cols: Q M P B V K
U: [-31   9 -27  51 -41  77]
L: [ 77   9 -26  51 -42 -31]
Y: [-26  51  77 -31   9 -42]
C: [ 77   9  51 -41 -32 -26]
S: [-31  51  77 -26   9 -41]
order: [-41 -32 -26   9  51  77]
C
order: [ 77 -31   9 -27  51 -41]
U
order: [ 51  77 -26   9 -41 -31]
S
order: [-41   9 -26  77  51 -31]
S
order: [ 77 -41  51   9 -26 -31]
S
order: [ 77 -41  51 -27   9 -31]
U
order: [-31  77   9 -41 -26  51]
S

cols: G F H E
D: [-46   6 -35  46]
N: [-1  6 35  4]
R: [-46   5  46 -35]
W: [ 36  -5  27 -29]
X: [ 6 -1  4 36]
order: [-35  46 -46   6]
D
down: [-35 -29]
E
order: [36  4 -1  6]
X
order: [-1  4 36  6]
X

cols: mev tiro gavef nov Desob
nud: [  4  -6 -76   4 -40]
Pobuz: [ 52  -5  43  45 -29]
buger: [-77  -7  34   6  18]
megog: [-65   5 -11 -40  39]
bug: [ 37  35  36   5 -59]
povel: [-17 -13 -56 -37  50]
Lup: [ 63  -4  19  41 -38]
vumo: [16 15 81 -1 20]
nevig: [-20 -10 -54 -40  49]
nani: [-54   6  33 -31  50]
miba: [ 19 -77  -7  34   6]
down: [-56  19  81 -54]
gavef
down: [-29  18  39 -59  50 -38  20]
Desob
order: [-37 -56  50 -13 -17]
povel
down: [ 43  34 -11  36 -56  19  81 -54  33]
gavef
down: [20 49]
Desob
order: [-77  -7   6  18  34]
buger
down: [ 81 -54]
gavef

cols: Ged Munol los Sen
Z: [-3 -4  7  3]
T: [-3  7  4 -4]
A: [-4  8 -3  3]
order: [-4  4 -3  7]
T
order: [-4 -3  3  7]
Z
order: [ 3  7 -4 -3]
Z
order: [-4  4  7 -3]
T
order: [-3 -4  3  8]
A
order: [ 7  3 -3 -4]
Z

cols: fur vot rodat mopuv Sirag
gefop: [ 12  -9  -9 -31   3]
pulu: [81 -3 -3 86 42]
Nodur: [18  6  6  6  4]
Teki: [ 1 19 19 14 13]
monut: [-15  13  13 -28 -14]
led: [ 31 -15 -15 -14   7]
zibul: [ 30 -15 -14 -15   7]
down: [ 42   4  13 -14   7   7]
Sirag
down: [86  6 14]
mopuv
down: [ 14 -28 -14 -15]
mopuv
order: [-14  31 -15 -15   7]
led
asked: [ 1 19 19 14 13]
Teki
down: [-31  86   6  14 -28]
mopuv

cols: Deno nesa zim nopob fizo
deni: [ -9  -7  26  43 -43]
fulas: [ -5  18  -4 -22  21]
nusam: [ 51 -16 -32  -8   9]
dekap: [-34  15  32  24 -25]
Daga: [ 51 -27 -24  11 -10]
suvol: [ 18  21 -23  -4  -5]
neki: [-34  15 -32 -16  18]
down: [ 26  -4 -32  32 -24]
zim
down: [ -4 -32]
zim
order: [ 21 -22  -4  18  -5]
fulas

cols: volov gegeb lise naki vuda gol Sigeb
Butav: [ 12 -64  16  13  27  26  14]
Sotop: [ 26  13  16 -63  27  12   6]
zira: [ 26  13  16 -63  27  12  14]
nosi: [-21 -20 -31  35 -24   4 -15]
down: [14  6 14]
Sigeb
order: [-64  12  13  14  16  26  27]
Butav
down: [14  6]
Sigeb
order: [-20 -31  35 -24   4 -15 -21]
nosi
order: [-63  12  13  14  16  26  27]
zira

cols: muz sepit petat tinar meze
Gemav: [  1   5  10   0 -36]
Muk: [ 36  15  57 -58 -44]
lin: [  5   0  31  -6 -13]
dupib: [  5   0 -36  10   0]
down: [-44 -13]
meze
down: [ 31 -36]
petat
down: [ 57  31 -36]
petat
down: [-58  -6]
tinar
order: [  0 -36  10   0   5]
dupib

cols: vifuz zulal zis Nika Vife
Sano: [-15  52  19  23 -19]
kad: [ 19  23  53 -15 -20]
zem: [-19  23  19  53 -15]
order: [-20 -15  19  23  53]
kad
down: [53 19]
zis
order: [-15  19  52 -19  23]
Sano
order: [ 19 -19  23 -15  53]
zem
order: [-19  23  19  52 -15]
Sano
down: [-20 -15]
Vife
down: [-15  19]
vifuz

cols: kifip fek gisan Rosil bal Basa
tak: [-36 -42  38  12  14  50]
leros: [-36 -47  31   7  39  35]
koge: [-13   2  24 -13 -71  35]
down: [  7 -13]
Rosil
down: [38 31]
gisan

cols: Dolam bog bem zopu meza zokob lidef luda Zife gezis
kol: [  2   2  25 -19   7   6 -12   4 -35 -17]
lorin: [-20  36 -20   5 -38   2  -7  17   6  20]
kipeg: [ 33 -59   5   9 -13  20  15  -7 -22 -15]
kefof: [-20 -26 -28  17   9   4   6  21  20  20]
Magig: [  4  42 -12  15 -13 -11  27  -8 -36 -25]
kiven: [ 20  10   0   1 -33 -10  -5 -43 -25  38]
dopot: [ -9   5 -19 -23   6 -31   6  -3  46  14]
damaz: [ 24  27  29 -15  25 -17 -10   5  38   9]
raseg: [-17 -22 -28   2  26   8  -1  -6  -6 -18]
Kef: [  0 -55  28   1 -30  -4  14   2 -39   8]
kerar: [ 14 -31   5  46  -9   6   6 -19  -4 -23]
down: [-11 -10 -31]
zokob
down: [  8 -23]
gezis
down: [ -7  15   6  27  -5   6 -10]
lidef
order: [-31 -23 -19  -9  -4   5   6   6  14  46]
kerar

cols: mado butem teg kos Nela
bitim: [ 12  -2  22 -45  26]
Tere: [-29  -4  18  50 -51]
Gutaz: [-23 -50  30  19 -39]
vil: [-12 -50 -22  32 -22]
buno: [ -5  33   1  20 -11]
degus: [-19   9   5  44  14]
Zaduf: [-25  -6  56  13 -26]
potu: [ -3 -51  50 -29  18]
order: [-51  50 -29  -4  18]
Tere
down: [-50  33]
butem
down: [ 26 -51 -39]
Nela

cols: refak Zil kas doram
fubol: [-17 -62   0  39]
bodo: [  3  15 -32  80]
Ruta: [-40 -62   0  39]
pib: [ 14 -12  -6  33]
kag: [ 67 -37 -39  70]
lop: [  3  80  16 -32]
order: [-39  70 -37  67]
kag
order: [-32   3  15  80]
bodo

cols: rezu kab rur Lib
kug: [-2  9 34  7]
Dogor: [34 10 -2  7]
mori: [ 9 34  6 -2]
order: [-2  6 34  9]
mori
order: [ 7 -2  9 34]
kug
down: [10 34]
kab

cols: gef lan valik zeka Neno Litel
Zefan: [  7   6   0   4   4 -61]
Gufe: [-2 -7  8  7 -4 52]
loda: [  4   4   0   3   2 -39]
Kez: [  3   3   0   3   2 -32]
order: [-61   0   4   4   6   7]
Zefan
down: [0 8 0]
valik
down: [-39 -32]
Litel
order: [52 -4  7  8 -7 -2]
Gufe
order: [-32   2   3   0   3   3]
Kez
down: [0 8]
valik

cols: saleg kigik soki zoge mumis setu
Zif: [-31 -31  63  80 -41 -32]
vonun: [-36 -37  -6 -37  56 -36]
Nelem: [-36 -36  -6 -36  55 -36]
Molud: [-4 -3 66 -3 37 -4]
Repa: [-32 -31  80 -31  63 -42]
Bora: [27 28 80 28 12 28]
tugek: [ 80 -31 -32 -31  62 -31]
Gomo: [-19 -19   8 -19  42 -19]
fov: [-32 -31  80 -31  63 -31]
asked: [-19 -19   8 -19  42 -19]
Gomo
order: [-32 -42  63 -31 -31  80]
Repa
order: [-31  63 -31  80 -31 -32]
fov
order: [-36  56 -37  -6 -37 -36]
vonun
asked: [-36 -37  -6 -37  56 -36]
vonun
down: [12 62 42 63]
mumis

cols: Mab dufon nam bemup nubir nomar Zogir Zale val
ragag: [ 14  -5  45 -46  -5   9  51  -3  -1]
supor: [ 51   8 -40  -5 -53  -2   0 -73 -22]
ferir: [ 40  13 -43  -2 -48  -7   2 -73 -25]
vegar: [ 18   4   0  14  53 -18  -6  37 -43]
ritar: [ 42   6 -41  -3 -53   0   0 -73 -33]
tem: [ 22   0  -4   7  49 -19  -8  37 -48]
Bor: [  9  -3  -1  14  44  -5  -5  51 -46]
dugag: [ 56 -13 -40  -3 -55   1  27 -84 -75]
bamaz: [ 40  10 -42  -6 -53 -14   9 -73 -20]
down: [-18   0 -19  -5]
nomar
order: [-46  -5  -5  -3  -1   9  14  44  51]
Bor
down: [-3  7 14 -3]
bemup
order: [ 18  -6  53  14  37 -43   4 -18   0]
vegar

cols: simiz zatud nis Nupon gena mato
Babal: [ 55  -1 -11  10  -5 -56]
rivin: [ 55  -1 -11  33 -49 -38]
limug: [ 55  -1 -11  10  43  51]
Remuk: [ 51  43  55 -12  -1  10]
order: [ 51  43  10 -11  -1  55]
limug
down: [10 33 10]
Nupon
asked: [ 55  -1 -11  33 -49 -38]
rivin
down: [-56 -38]
mato
order: [-56 -11  -5  -1  10  55]
Babal

cols: Vabo tada Fer lutir Velok moro kub mafe gezen
Mirur: [-17   4 -30 -35 -12  -2  -3  -7  33]
Pulo: [ 34 -35  -2  -2 -12 -17  -7 -30   4]
Vudaz: [-17 -30  -2 -35   4 -12  34  -2  -7]
Vomuf: [-30   4  33 -17  -7 -35  -2 -12  -2]
order: [ -2 -12  -2 -30   4  33 -17  -7 -35]
Vomuf
order: [ -2 -30   4  33 -17  -7 -35  -2 -12]
Vomuf
order: [-17 -12  -2 -30 -35  -7  33  -2   4]
Vomuf
order: [-35  -2 -12 -30   4  33  -2 -17  -7]
Vomuf
down: [-2 -2]
Fer

cols: ligak dor bokun Tise puna rukom vemi kis Rov
tef: [-14  -4 -63 -18  -7  51 -17 -42  26]
zod: [-51  -6  36  49  27  55  -3  18 -32]
veg: [ -9   2 -73 -16 -13   5 -14 -20  34]
lafam: [ 20  -3 -60 -27  10 -60  65  33 -14]
kupel: [ 12   6  29 -10 -38 -65 -19  12 -27]
lukeg: [-35  10  49 -36  -6 -25 -26  -4  38]
Taman: [ 45 -36  19   8  35  51 -21   8  21]
Tulu: [-19  18 -35  31   0   9 -80  -2  16]
Sigis: [-40  20 -13 -23 -10  33  -9 -50  27]
ded: [35  0 55  8 37 39 17 -5  9]
pitun: [ 28  -3  69  47 -19  24 -32  -6   2]
down: [ 51  55   5 -60 -65 -25  51   9  33]
rukom
down: [ 31 -23   8]
Tise
down: [-35  45 -19 -40]
ligak

